These are the activations of a small neural network, seen along a few directions. Each row is one input.
In each table, some parts of the input vary, and every possible input appears once, in random order.
A made-up example of a description, with smaller parts first: one of 4 places along a line, together with either a single point or one of 9 places around a ring or (one of 3 separate values, together with one of 8 places around a ring).
Shared parts are said once, and a part with two or three values counts as separate values.
(in the rows, 128 means zero)

Rows:
R1: [116 132 119 135 154 122  99 139 131 181 150  91 175 125]
R2: [151 117 110  71 141 134 156 135  95 121  55 156 150 139]
R3: [178 131 117 106 180 131  93 114 140 124 155 135 157  90]
R4: [115 122 144 130 156 171  96  93 132  65 138 181  85 114]
R5: [145 151 111 127 164 134 106 165 127 151 141 115 159  99]
R6: [122 139  84 137  77 208  91  88 134  50 118  91  83 100]
R7: [118 155 135 153 151  79 127 106 118 178 157 105 169  93]
R8: [ 64 124 130 169 127 158 106 125 112 108 154 139 109 160]
R9: [177 105  76  81  67 146 108 117  83 112  42  80 112 111]
R10: [119 125 156 129  99 136 152 159 166 163 166 108 118 164]
R11: [119  99 165 126 104 108 137 127 187 158 173 118 106 161]
R12: [132 117 115  98 133 110 153 161 100 132  48 145 149 139]
R13: [153  96 122  68 144 104 143 106 113 105  65 165 150 136]
R14: [119 133 155 155  98  94 178 126 153 171 175 130 105 130]
R15: [ 65  98 142 168 125 133  85  99 128 104 161 158  99 150]
R16: [136  96 128  94 135  82 141 134 117 118  59 156 149 136]
R17: [ 66 158 115 202 125 134 150 121  88 105 161 143 114 141]
R18: [144 152 147 113 120 140 160 177 163 132 149 116 100 141]
R19: [115 150 136 130 155 197 112 117 117  76 131 164  92 126]
R20: [ 66 135 127 197 125 112 133  96 100 100 168 162 107 128]
R21: [112  85 131 120 117 107 142 141 103 158  67 126 170 168]
R22: [171 125 154  89 134 137 144 125 175 113 156 139  87 136]
R23: [117 168 122 158 149 104 140 132 105 189 149  99 169 104]
R24: [ 93 125 141 155 146 146  95 119 133  75 138 171  81 116]
R25: [197 166  59 113  90 165  65 111 134 120 117  81 150  90]
R26: [114  64 145 113 117  77 128 109 121 150  77 137 166 165]
R27: [116 116 129 153 119  89 182 136  77 164  66 128 161 145]
R28: [117 112 129 134 160  91  89 108 152 168 160  94 173 118]
R29: [120 153 146 159  96 117 195 156 134 172 172 115 116 135]
R30: [174 150 108 107 172 159 105 146 121 138 148 130 159  97]
R31: [150 132 120 126 171 104  95 136 145 137 151 118 159  89]
R32: [146 126 158 113 124 115 146 150 182 123 155 127  90 134]
R33: [171 150 144  91 130 163 158 153 157 119 150 128 100 142]
R34: [117 101 141 143 118  61 168 105  91 155  74 139 161 143]
R35: [ 92 150 130 157 147 170 112 143 118  84 132 154  88 130]
R36: [182 150 116  85  38 168 120 134 157  92 134  64  91 114]
Q: The inputs of R1 and R8 match in every part but one. If R25 is changed in the same way as R1 into R8, which row does it become?
A: R6
Q: What do these inputs look like to the network?
A: one of 4 separate values, together with either a single point or (one of 2 separate values, together with one of 4 places along a line)
Q: Change only the choice among 2 separate values in R5. List by row number the other rows that result.
A: R31
Q: List by row number the other rows that have the choice among 4 separate values in common with R9.
A: R2, R12, R13, R16, R21, R26, R27, R34
Q: Change only the choice among 4 separate values in R26. List by row number the other rows that result.
A: R11, R15, R28
Q: Change only the choice among 2 separate values in R20. List by row number the other rows that result.
A: R17

Rows:
R37: [190 128 151  71 100  69 233 194 140 210  84 104 160 155]
R38: [150  36 157  66 155  18 126 125 149 188  60 138 201 157]
R39: [ 37 136 160 213 126 144 120 144 148 156 231 125 102 168]
R40: [ 90 167 153 192 162 127 133 107 151  88 230 174  77 103]
R41: [194 130  79  67  82 222  88 114 126  11  76 142  61 111]
R42: [201 152  65  60  97 237  50 128 148  50 111  90 106 104]
R43: [127 143 137 120 112 189 111 103 141  54 134 141  46 107]
R44: [144 156 122 118 130 206  77 121 161  94 168  89  87  95]
R45: [139 105 126  98 184  95 177 108  57 197  64 161 228 155]
R46: [111 180 136 190 166 145  91 127 165 130 248 131 110  89]
R47: [ 14 122 180 220 114 131 159 122 140 112 197 169  70 183]
R48: [122 113  98 120 164  50 141 182  59 170   4 127 209 114]
R49: [144  96  99 129  72  31 159  88  79 204  58  74 208 123]
Q: What do these inputs look like to the network?
A: either one of 5 separate values or (one of 2 separate values, together with one of 4 places along a line)
Q: Which other rows belong to the same alternative as R44? List them by row number.
A: R39, R40, R41, R42, R43, R46, R47
